These are the activations of a small neural network, seen along a few directions. Each row is one input.
Each table varies a few parts of the input and shows all the possible inputs, shuffled.
Descriptions start from the smaller parts, as in this example, which fits no table here: one of 6 places along a line, together with either a single point or one of 9 places around a ring or (one of 2 separate values, together with one of 8 places around a ring).
Shared parts are said once, and a part with two or three values counts as separate values.

Other details of the inputs shift rows strongly along two fixed directions, in all tables alike. That doesn't count.

Table:
R1: [ -7 -12  11  18 -18  -1  -5  -1  10 -10  -6]
R2: [ -9  46   9   5  15  31  58   5 -10   7 -18]
R3: [  2 -12   2   7   1  -5 -13  10  14 -12  -9]
R4: [  2  -2   2   9  -7 -19 -14   1   7 -10  -8]
R5: [ 12 -19 -10   6 -12  -2  -2   6  16   2  -4]
R6: [ -3   2  -6 -32   7  24  11  -5 -32  21  29]
R7: [  5  -6   1   6   2 -12 -13  -2  15 -12  -9]
R8: [ 10 -15  -7   8 -21 -10  -3   9  10   5  -2]
R9: [  0  -5  -2  15  -5 -26  -9 -12   5  -3  -9]
R10: [ -5 -26  -8 -27  -4   9 -36  -7 -10   3  35]
R11: [ 18  -7  -1   9  -8   0 -15   7  11   4  -6]
R12: [ 10  -8   5  16   6 -18 -10 -15   8   2  -9]
R13: [  8  -5  -6   8 -17  -9 -13  12  12   1  -2]
R14: [  1  56   0  -2  26  12  50   7 -12   5 -18]
R15: [-40 -11   1 -67  15  21 -27 -15 -64   8  72]
R16: [  2 -10  -2  11   4 -19  -8 -14  14  -4 -10]
R17: [ -2  51   2  -2  25  19  51  20 -12   6 -19]
R18: [ -4 -16   8  15  -9   6  -4  -4  17 -12  -8]
Description of these inputs: one of 3 separate values, together with either a single point or one of 5 places along a line.
Changing only the choice among 3 separate values turns R13 into R10. The same change can be made to R9. Which row results?
Answer: R16
List by row number the other rows that have the choice among 3 separate values in common with R17.
Answer: R2, R6, R11, R12, R14

Table:
R19: [ 38  26 -20  30 -11  24  71 -13  16  29 -40]
R20: [-36 -43   0  -7 -50  13 -23 -21   6  -5  41]
R21: [ 37 -93  35  46 -25 -10 -49 -16  58   0 -16]
R22: [ 15  60 -41  20  31 -38  42   1  21   2 -35]
R23: [  0  34 -42  10   0 -12  60  45  27  -4 -30]
R24: [-12 -52   4 -14 -52  46 -25 -11   1  -4  32]
R25: [-27  48  27  30  -2  10  58 -10  22 -39 -47]
R26: [ -4 -14  23 -39  12  34 -14  17 -55  13  55]
R27: [ 35  38 -10  13 -21   6  52  45   2  32 -43]
R28: [  0 -15 -23  10   4 -53 -24   5  32  -9 -15]
R29: [ -2 -25  29  -9  13  -6 -64  -6 -25  14  12]
R30: [ 22 -57   9  15  -2 -66 -72 -12  54 -37 -31]
R31: [ 33  32  -6   5  35  15  50  39  37  10 -37]
R32: [ 18  53  27  27  -9  31  39  56  16  -4 -28]
R33: [ -5 -31 -34 -63   0  36 -12  17 -32   5  50]
R34: [ 73 -64  -5  37 -55 -37 -76   2  30  16 -15]
R35: [ -6 -25  -4 -56  34  40 -13  14 -27  -2  55]
R36: [ 46 -37  25  39 -18 -77 -80 -29  24 -21 -24]
R37: [ 25  -1  15 -37  23  21 -25 -16 -48  35  55]
R38: [  0   0 -10 -45  59  18 -46 -33 -30  10  36]
R39: [ 31  25 -47 -39  18  25  28   2 -12  28  11]
R40: [  8  59  21  16  15 -35  43  12  -3  -5 -52]
R41: [ 12 -87   0  44 -56 -46 -44 -24  56   7 -13]
R42: [ 15  44   0  10  14  38  42  53  44 -18 -29]
R43: [-35  48   1 -40  26  11  15   4  -9 -39   4]
R44: [-47 -22  25 -36  18  11   2 -50 -49 -23  38]
R45: [-18  -8  15 -34  27  -1  -9 -83 -42   0  39]
R46: [  4 -27 -33 -70   4  27 -15   5 -24  26  44]
R47: [-20 -36  23 -32  16  56  11 -20 -39   7  54]
R48: [  8  39 -41   3   5 -20  57  32  34  16 -34]
R49: [-40   5   5 -50  33  45 -43   2 -23 -18  40]
R50: [ 28  33 -11  21 -26  15  55  58  -6  11 -38]
R51: [-23  43  27  44  10  43  44   6  24 -18 -50]
R52: [-41  19  31 -47  -1   5 -32 -10 -53 -24  43]
R53: [-48 -20  -1 -30   7  -4   0 -51 -39  17  47]
R54: [-21  21  26 -10   6  71  47   1  -8   0  19]
R55: [ 26  62 -15   8  45 -31  39 -11  21 -18 -48]
R56: [  5 -65 -18  36 -21 -66 -69  12  48 -40 -13]
R57: [ -1  54  21  24  10 -27  46  25 -11 -26 -49]
R58: [-13  32  -5 -31  59  22  10   6 -12   9  -7]
R59: [-12  -2   0 -50 -38  46 -22  23 -48  13  54]
R60: [ 12 -78  35  54 -10 -18 -66 -30  48  -8 -35]
R61: [  8 -24  -7  26 -44 -38 -16  31   8   2  -4]
R62: [-23  61 -25  17   3 -11  40  36  31 -29 -32]
R63: [  8 -62 -20  24 -58 -37 -74  25  73 -31  -3]
R64: [  6 -18  -7  43  -9 -40  -6 -50  21   3 -11]
R65: [  7 -23  14 -29  27  43   0 -53 -32  30  54]
R66: [-29  47  -8 -20 -30  13  27  31 -27  11  25]
R67: [-30  23  21 -19  27   3  46 -43 -24  -2  -5]
R68: [ 37 -98   4  38 -59 -13 -47 -14  51   8 -22]
R69: [ 19 -20  19  45  18   1 -23 -45  22   5 -27]
R70: [ 15  41 -31   1 -19  36  47  57  37 -11 -34]
R71: [ -8  22 -25  -7   1   8  52 -42 -17  36  19]
R72: [ 18  69 -15  37   8 -45  41   4  -6  17 -33]
R73: [  2   2 -20 -38 -10 -17 -22 -24 -50  41  58]
R74: [-19 -42  -7 -40 -18  53  12 -17 -45  14  48]
R75: [-15   4   9  32 -40 -36 -35  23  12 -23  -5]
R76: [ 16 -18  -7  18 -39 -46 -18  18  15  23  -9]
R77: [-36  46   1  42 -16   4  61   2  23 -20 -33]
R78: [ -3  46  -5   8  33 -20  47  21  17 -41 -50]
R79: [-29  55  27 -10  17  40   3  24 -34  -3   3]
R80: [-30 -13  -2 -47  48  30 -34   0 -36 -11  36]
R81: [ -2  57  -5  29   1 -42  46  24  -3  14 -38]
R82: [ 53 -70  35  38 -29 -32 -74  20  41   6 -14]
R83: [ 23 -12 -12 -53  45  27 -24 -19 -20  20  55]
R84: [-13  26  21  47  25  28  55   4  10 -11 -54]
R85: [  3  49  20  38  22   7  32  40  -8  -5 -51]
R86: [-57 -25  -1 -23   3   4   3 -39 -48  -4  52]
R87: [-44 -33 -11 -33 -16  19  13 -28 -39  12  57]
R88: [ 33 -15 -43   9  -9 -41 -21  -5  38  11  -5]
R89: [  2  10  15 -29  37  11 -47 -30 -57  26  38]
R90: [  8 -58   9  53 -44 -73 -72  15  21 -25 -12]
What is each input in this table made of?
Answer: one of 3 separate values, together with one of 4 places along a line, together with one of 6 places around a ring
Changing only the place on the ring of 6 turns R54 into R77. The same change can be made to R37. Which row results?
Answer: R72
Changing only the place on the ring of 6 turns R62 into R70. The same change can be made to R56. Which row results?
Answer: R33
Which other rows does R35 become when the place on the line of 4 takes its other values? List them by row number.
Answer: R31, R42, R83
Which other rows does R52 become when the choice among 3 separate values takes its other values? List them by row number.
Answer: R25, R43
Which other rows does R79 become when the place on the ring of 6 takes its other values? List them by row number.
Answer: R32, R52, R59, R66, R75
